A small network was shown many inputs. Here are its activations along a few directions, one row for each input.
Each table varies a few parts of the input and shows all the possible inputs, shuffled.
A made-up example of a description, with smaller parts first: line(6) and (point or line(11) or (values(3) and ring(8))).
Shared parts are said once, and a part with two or three values counts as separate values.

Other details of the inputs shift rows strongly along two fixed directions, in all tables alike. That doesn't count.

Rows:
row 1: [ 30  45 -58  11  29 -77  61 -19 -24 -29  11  -8]
row 2: [ -5  59 -49  39   1 -79 102 -69 -45 -88  -4 -84]
row 3: [-20  40 -20  74  26 -56  71 -41 -58 -38  39 -31]
row 4: [-86 -88  -2  17 -23  85 -18  20  -4 -54   1 -37]
row 5: [-28 -29  21 -22  -7  45 -51  17  49 -11   0  17]
row 6: [ -1 -45  -3  -7 -19  23 -17  14   6 -18  -4 -17]
row 7: [ 34  39  18 -43  19 -11 -23  37  42  72 -21  52]
row 8: [-98 -89   5 -11 -29  92 -39  46  33 -22   2 -13]
row 9: [ 50  20  11 -48   1   4 -72 -16  59  40 -21  52]
row 10: [ 45  25 -17 -14  23 -46  27 -15  -6 -30   1   7]
row 11: [ 47   9 -17 -19   8   8   5  -5   8  -9 -20  12]
row 12: [-85 -70  40  20 -17  69 -11  30  -7 -15   5 -16]
row 13: [-93 -54  49 -29 -53  86 -14  45  28  12 -52 -42]
row 14: [ 38  34  -3  42  12 -53  44 -25 -57 -16  19 -29]
row 15: [ 42  47  44  -5   2  26 -56   3  51  54 -17  59]
row 16: [-42 -24  -2  37   0 -12  45 -29 -72 -31  24 -39]
row 17: [-55 -97   4 -11 -34  54 -12  37  -1 -35   4 -35]
row 18: [-81 -82  10  25 -26  60   9   7 -59 -21   2 -42]
row 19: [ 57  23   5 -45  -4  18 -67 -21  59  44 -22  52]
row 20: [-76 -97 -26  14 -33  39  25  32 -30 -50  19 -60]
row 21: [ 45  42   2 -10   8  14 -47 -18  52  10 -10  37]
row 22: [ 66  22  10 -53  13   1 -41  13  52  23 -32  50]
row 23: [-81 -83  55  -1 -32 111 -57  54  24  15 -18   7]
row 24: [ 25  30 -16 -41   2 -24 -49  -6  57  47  -6  49]
row 25: [ 10  45  32 -10  13  -3 -50  19  68  70 -10  63]
row 26: [ 44  10 -29  19  -4 -21  22 -27 -18 -28   7 -23]
row 27: [-80 -92 -13  44 -21  71  70  25 -96 -56  -1 -74]
row 28: [ -8  22  -3   1   7 -23  -3  -8  -1  43   5  19]
row 29: [ 38  30 -24 -13   1 -49  -9   6  33  17   7  16]
row 30: [ 32  39  -2  19  33 -57  62 -19 -55 -20  13 -14]
row 31: [ 26  34  33 -39   4  -4 -52   4  44  76  -7  60]
row 32: [ 21  20  12   6  -6   8 -11 -22 -19  26  -4  15]
row 33: [ 18  40 -23  39  17 -70  53 -14 -41   4  26 -25]
row 34: [-25 -38   1 -45 -18  38 -55  16  45  25  -7  25]
row 35: [ 37  31   6   9  23 -27  32  -5 -37   0  -7   0]
row 36: [ 41  47 -49  10  32 -78  64 -28 -31 -39  16  -9]
row 37: [-64 -23 -38  32  -2   7  20   0  -6 -42  20 -28]
row 38: [ 26  40 -11  35  16 -67  52 -18 -46  -5  30 -25]
row 39: [ 36  39   0  37  18 -70  52 -27 -54 -19  29 -27]
row 40: [ 42  36  30 -47  19  -6 -25  33  38  63 -16  51]
row 41: [ 36  22   4  30  -5 -15  25 -11 -39   3   7 -16]
row 42: [ 43  21  14 -51   4 -11 -62 -16  57  32  -8  50]
Description of these inputs: values(2) and (point or (line(4) and line(5))).
Question: The inputs of row 16 and row 42 match in every part but the values(2) part. If row 25 is changed in the same way as row 16 into row 42, which row does it become?
Answer: row 37
Question: The inputs of row 24 and row 28 match in every part but the values(2) part. If row 34 is changed in the same way as row 24 into row 28, which row does it become?
Answer: row 31
Question: Which other rows does row 10 become when the values(2) part takes its other values? List them by row number.
Answer: row 30
Question: Which other rows does row 21 become when the values(2) part takes its other values? List them by row number.
Answer: row 15
Question: Which other rows does row 29 become when the line(5) part takes its other values? List them by row number.
Answer: row 6, row 17, row 20, row 26

Rows:
row 43: [ 61  71 -34  38  41 -76  28 -60 -20 -40  29   6]
row 44: [106  47  33 -57  23  -6 -50  30  56  66 -22  82]
row 45: [-29 -54  48 -30 -35  72 -73  36  33  52 -14  24]
row 46: [ 65  75  12 -10  14 -47 -42 -41  30  48   3  58]
row 47: [-45 -37  41  -9 -14  59   5  58 -17  31 -19  -9]
row 48: [-33  -4 -75  35   1 -31  58 -56 -37 -92  20 -65]
row 49: [-73  -6   3  57   4   3  48 -18 -45 -39  15 -48]
row 50: [-71 -62 -30  36  -7  45  -1  -5 -13 -65  25 -29]
row 51: [ 38 105  26  -2  23 -39 -43 -29  73  50  -5  60]
row 52: [-51 -82   7 -58 -39  87 -59  40  61  -5 -36   0]
row 53: [-57 -22 -63  12  14 -69  65  27 -31 -16  42 -28]
row 54: [-24 -37  -5  34  -9  11  31  -6 -66  -6   9 -36]
row 55: [-58 -20 -33  58  -5  -2  27 -50 -51 -41  36 -37]
row 56: [-14 -64   7 -57 -35  61 -26  49  36   6 -41  -3]
row 57: [ 96  79  -4   8  32 -72   1 -35  11  -2  18  30]
row 58: [-13 -45 -18  33   2  14  42  10 -55 -49  13 -39]
row 59: [ 71  66 -14  28  32 -80  60 -43 -75  14  18  -5]
row 60: [117  73  -1 -64  19 -57  -5  -3  35  34 -36  44]
row 61: [-37 -26  55 -15 -19  56 -28  52  22  42 -26  12]
row 62: [-10 -31 -26  -6 -18   0  26  -7 -14 -48  -4 -46]
row 63: [-39 -25  72 -32 -26  72 -65  53  65  60 -25  30]
Question: What is each input in this table made of?
Answer: point or (line(4) and line(5))
Question: Which other rows does row 49 become when the line(4) part takes its other values? List them by row number.
Answer: row 43, row 46, row 52
Question: Which other rows does row 54 become when the line(4) part takes its other values? List them by row number.
Answer: row 56, row 58, row 61
